A small network was shown many inputs. Here are its activations along a few directions, one row for each input.
Each table varies a few parts of the input and shows all the possible inputs, shuffled.
Descriptions start from the smaller parts, as in this example, which fits no table here: one of 3 separate values, together with either a single point or one of 11 places along a line or (one of 5 places around a ring, together with one of 6 places along a line).
Shared parts are said once, and a part with two or three values counts as separate values.
In the rows, 128 means zero.

Other details of the inputs shift rows strongly along three fixed directions, in all tables alike. That doesn't count.

Rows:
r1: [ 43 142 121  87 108 121 102  82 131 117 159]
r2: [ 38 159 149  98 106 110  96 101 145 148 135]
r3: [145  93 138 104 122  77 113 133 107 146 118]
r4: [146  89 124 106 136 118 113 186 141 114 125]
r5: [116 152 114 160 133 207 134 134 144  93 114]
r6: [142  85 149 114 129  78 115 136 114 150 126]
r7: [149 101 111 118 139 135 117 182 151 104 119]
r8: [116 148 101 160 137 201 144 129 149  99 100]
r9: [127 162 100 147 120 206 129 120 140  98 112]
r10: [164 132 147 170 121 126 132  86 105 146 114]
r11: [ 48 127 149  97  95 139  85  97 134 140 148]
r12: [136  98 142 108 132  66 141 137 125 134 140]
r13: [133 109 113 112 140  97 138 194 141 116 126]
r14: [124 165 101 146 139 199 166 127 149  92 130]
r15: [141  84 152 117 134  82 113 142 111 147 133]
r16: [162 141 156 175 124 106 153  74 114 144 139]
r17: [163 151 158 162 141 108 161  84 117 147 118]
r18: [150  95 118  92 133 123 117 182 131 115 124]
r19: [143 116 154  98 133  64 129 136 133 135 126]
r20: [140 125 122 102 144  95 128 193 150 124 113]
r21: [166 151 137 177 136 109 136  85  92 164 149]
r22: [134 131 113 111 154 117 146 192 149 119 105]
r23: [ 45 136 131  92  89 129  83  88 133 129 127]
r24: [179 135 153 165 115 123 123  73  95 161 132]
r25: [ 36 149 120  97 111 121  96 101 124 136 157]
r26: [ 39 139 120  86 111 120 106  81 129 122 158]
r27: [135 119 152 110 141  66 130 154 121 157 123]
r28: [146  88 148 101 127  90 114 138 105 154 136]
r29: [142  97 115 109 144 145 134 185 137 112 118]
r30: [145 126 104 110 141 130 137 193 148 120 138]
r31: [ 47 131 139  89  94 144  86  97 132 135 144]
r32: [118 169 106 171 131 174 150 131 149 111 122]
r33: [141 114 114  98 140 108 132 195 140 128 142]
r34: [166 147 132 176 146 115 147  94  89 160 142]
r35: [128 173  88 160 140 177 138 125 137 112 133]
r36: [157 142 149 186 138 111 160 102 101 160 131]
r37: [169 128 164 173 124 133 129  90 100 158 135]
r38: [139  92 138 103 123  78 115 129 108 148 118]
r39: [144  99 117 109 142 145 130 186 137 110 119]
r40: [174 138 144 165 116 124 125  78  96 151 122]
r41: [139  96 115 115 147 141 131 185 139 109 117]
r42: [120 169  99 156 146 197 165 147 142 113 127]
r43: [164 154 158 162 140 112 158  86 118 143 118]
r44: [142  87 155 118 125  79 104 136 116 148 137]
r45: [148  94 137 101 122  80 112 132 102 148 123]
r46: [ 30 145 137 108 101 115 105 106 139 139 147]
r47: [ 38 125 146 103 103 134  87 100 133 127 141]
r48: [171 131 152 173 115 115 125  74 106 159 121]
r49: [ 41 127 141 101  96 131  85  93 141 133 134]
r50: [158 141 152 173 128 111 158  81 114 137 136]
r51: [156 106 107 103 132 143 119 180 144 111 122]
r52: [144  88 157 108 125  91 110 144 111 147 139]
r53: [122 103 141 120 134  68 137 149 115 155 138]
r54: [164 147 148 172 140 126 158 108  99 165 144]
r55: [171 144 156 164 126 120 152  77 109 151 153]
r56: [136  98 112 100 144  95 152 176 148 106 127]
r57: [ 36 132 129  86  96 133  93  86 122 135 130]
r58: [144 101 102 110 138 130 133 176 142 108 100]
r59: [177 137 147 165 114 118 122  71  96 158 125]
r60: [121 162  99 146 122 210 133 123 139  93 110]
r61: [165 127 154 176 127 126 132  90 106 148 120]
r62: [ 37 126 140  86 101 142  96  94 124 141 141]
r63: [149 104 101 101 137 139 130 177 132 109 111]
r64: [150  98 109  95 127 109 116 176 134 108 107]
r65: [143 101  94  89 150 101 138 168 134 105 138]
r66: [169 137 150 163 137 124 166  85 105 151 147]
r67: [175  95 106 113 135 114 125 186 143 108 104]
r68: [138 135 117 112 148 117 138 193 151 113 107]
r69: [124 164 108 160 128 174 155 113 158  94 124]
r70: [118 149 111 162 139 209 141 137 142  96 111]
r71: [154 111  99 103 130 133 121 175 134 101 108]
r72: [ 46 126 143 101  94 126  82  90 142 137 137]
r73: [152 106 102 101 136 139 127 177 132 107 112]
r74: [132 167 108 147 130 189 153 117 154  99 138]
r75: [116 146 106 163 142 202 143 134 144  98 108]
r76: [149  97 142 105 111  72 100 122 113 150 125]
r77: [128 179 117 149 133 174 149 114 165  97 109]
r78: [136 111 145 107 131  81 127 154 113 157 153]
r79: [ 47 124 150 102  99 132  82  96 135 137 147]
r80: [121 168 104 144 133 198 159 124 152  89 133]
r81: [120 182 114 148 134 181 151 118 166  91 106]
r82: [145 103 103 110 137 130 130 176 141 106 102]
r83: [176 145 141 168 130 106 139  59 100 150 153]
r84: [119 169  82 159 151 187 153 134 133 108 125]
r85: [171 146 138 167 132 111 141  66 100 144 150]
Each input here is: one of 5 places along a line, together with either (one of 2 separate values, together with one of 4 places along a line) or one of 9 places around a ring.
Q: Changing only the place on the line of 5 turns r38 into r23. The same change can be made to r65. Which row results?
A: r85
Q: Changing only the place on the line of 5 turns r9 into r60. The same change can be made to r67. Which row results?
A: r10
Q: Changing only the place on the line of 5 turns r74 into r14. The same change can be made to r24. Which row results?
A: r73
Q: Start at r63 and move only the place on the ring of 9, one step at a time. The first step leads to r62. Which rows follow, in order?
A: r29, r41, r75, r8, r58, r38, r57
Q: Start at r35 and move only the place on the line of 5, one step at a time. The first step leads to r21. Which rows follow, in order?
A: r25, r34, r84
Q: Which other rows does r52 become when the place on the line of 5 takes its other values? List them by row number.
A: r11, r29, r37, r39
Q: Which other rows does r30 become when the choice among 2 separate values takes its other values? List them by row number.
A: r74
Q: Which other rows does r85 become when the place on the line of 4 takes its other values? List them by row number.
A: r16, r55, r81

Rows:
r86: [141 136 132 166 131 177 131 108 112 134 117]
r87: [153 129 100 113 145 101 146 152 129 118 133]
r88: [ 67 128 136  91 117 118 111 127 150 118 152]
r89: [150 153 132 165 123 162 125 102 130 124 114]
r90: [149 140 126 166 126 175 125 105 116 127 131]
r91: [131 147 138 173 137 153 159 107 131 124 121]
r92: [162  98 108 110 132 123 123 147 115 112 128]
r93: [139 171 121 167 139 149 147 110 127 132 137]
r94: [160  84 203 134 100  28  96  35  52 217 169]
r95: [156 111 117 110 141 105 148 146 136 109 135]
r96: [139 123 116 128 148 102 146 168 130 132 121]
r97: [ 78 125 121  86 102 127  94 118 145 117 125]
r98: [ 67 144 110  88 118 115 117 128 142 125 147]
r99: [146 132 119 122 143 110 142 171 133 133 130]
r100: [149 114 135 120 139 114 145 166 141 122 132]
r101: [ 69 163 122 128 100 167 109  57 132 115 121]
r102: [156  99 126 120 129 130 120 166 120 131 125]
r103: [ 57 141 126  94 127 116 116 137 138 134 136]
r104: [158 112 130 120 127 120 120 163 135 126 108]
r105: [135 151 143 166 140 158 156 107 131 126 124]
r106: [155 113 121 115 139 110 145 154 142 113 137]
r107: [150 103 128 126 132 111 123 159 131 125  99]
r108: [137 132 127 173 128 172 134 107 111 132 114]
r109: [ 68 123 135  92 111 130  94 129 142 124 113]
Q: Describe the family of inputs behind these rows.
A: one of 4 places along a line, together with one of 6 places along a line
Q: Changing only the place on the line of 6 turns r94 into r86. The same change can be made to r98. Which row results?
A: r103
Q: Which other rows does r92 become when the place on the line of 4 takes its other values? List them by row number.
A: r87, r95, r101
Q: Which other rows does r106 become when the place on the line of 6 takes its other values? List them by row number.
A: r88, r91, r95, r100, r105
